Each row below holds a small network's activations on one input, seen along a few directions.
Each table varies a few parts of the input and shows all the possible inputs, shuffled.
A made-up example of a description, with smaller parts first: line(6) and (point or line(11) or (values(3) and ring(8))).
Shared parts are said once, and a part with two or three values counts as separate values.
In the rows, 128 means zero.

Other details of the inputs vary at random and push rows far along two fixed directions, the same in every table; ignore that.

A family of inputs:
r1: [177 189 109 110  98  92 117 172  44  88 110]
r2: [  8 112  72 116 162 164 129  22 171 195 170]
r3: [166 166 128  97 107  79 154 162  69  53 117]
r4: [185 102 174 187 132 171  90 154 175 179 106]
r5: [ 17 217  23  44 113  78 172  24  57 116 171]
r6: [ 16 210  18  41 102  76 175  27  61 117 169]
r7: [162  66 180 170 137 159 124 156 190 139 117]
r8: [157 157 117 106  98  80 158 175  67  52 125]
r9: [171  75 191 162 146 159 119 144 192 141 110]
r10: [170  99 177 177 134 167  90 170 172 182 115]
r11: [157  72 176 180 147 159 122 160 188 134 122]
r12: [164 187 112 105  99  88 119 189  44  92 120]
r13: [ 21 119  81 106 141 156 141   8 184 204 161]
r14: [169  92 177 167 140 170  81 171 168 181 111]
r15: [169  65 187 156 137 159 120 147 195 141 106]
r16: [156 152 117  99 102  82 153 175  64  51 122]
r17: [177 192 109 114  97  92 120 172  46  89 111]
r18: [161  76 184 181 149 153 122 151 189 137 115]
r19: [  8 117  72 122 158 161 134  22 174 196 173]
r20: [156  67 176 174 151 161 117 160 185 133 120]
r21: [155 150 117  96 104  84 150 175  62  50 121]
r22: [154 157 123 104 119  80 144 169  60  48 117]
r23: [155 159 123 107 117  78 147 169  62  49 119]
r24: [177 187 109 107 100  93 114 173  42  87 109]
r25: [ 23 138  76 118 148 173  98  34 162 246 163]
r26: [170  68 187 159 135 157 123 147 196 142 108]
r27: [ 22 121  86 102 157 160 132   5 177 202 161]
r28: [161  74 185 177 152 155 119 151 187 137 114]
Each input here is: line(4) and (values(2) or ring(5)).
Q: Changing only the line(4) part turns r23 into r22. The same change can be made to r9. Which row results?
A: r27
Q: Which other rows agree with r6 in the line(4) part? List them by row number.
A: r4, r5, r8, r10, r11, r18
Q: Change only the values(2) part in r17. List by row number the other rows that result.
A: r12

A family of inputs:
r29: [193  77 179 160 127 130 130 221 137  75 112]
r30: [225 135 174 121 104 102 126 190  98  73  84]
r31: [224 112 186 159 109 142  98 218 134 128  97]
r32: [194 127 156 146 111 108 114 240  83  80 111]
r33: [ 89 164  85  65 101  83 172  98  87  88 145]
r34: [117 143 120 148 136 153 107  93 147 184 133]
r35: [107 166  99 106 127 128 112 104  99 155 135]
r36: [101  70 161 140 155 164 134  77 216 169 132]
r37: [107  79 158 156 152 163 142  71 218 168 132]
r38: [109 185  78  66  89  91 146  94  74 116 130]
r39: [ 82 188  66 110 125  93 133 120  55 107 150]
r40: [ 73 158  72  87 133  93 152 112  68  76 152]
r41: [123 131 128 134 127 144 127  69 161 168 120]
r42: [ 86 114 117 144 155 151 104 118 141 168 143]
r43: [ 91  71 140 177 168 174 125  93 203 164 143]
Q: What do these inputs look like to the network?
A: values(3) and ring(5)
Q: Changing only the ring(5) part turns r29 into r38. The same change can be made to r40. Which row results?
A: r30
Q: Start at r34 and move only the ring(5) part, one step at a time. The first step leads to r41. Which rows follow, in order?
A: r37, r43, r39
Q: Change only the values(3) part in r35. List by row number the other rows that result.
A: r31, r34
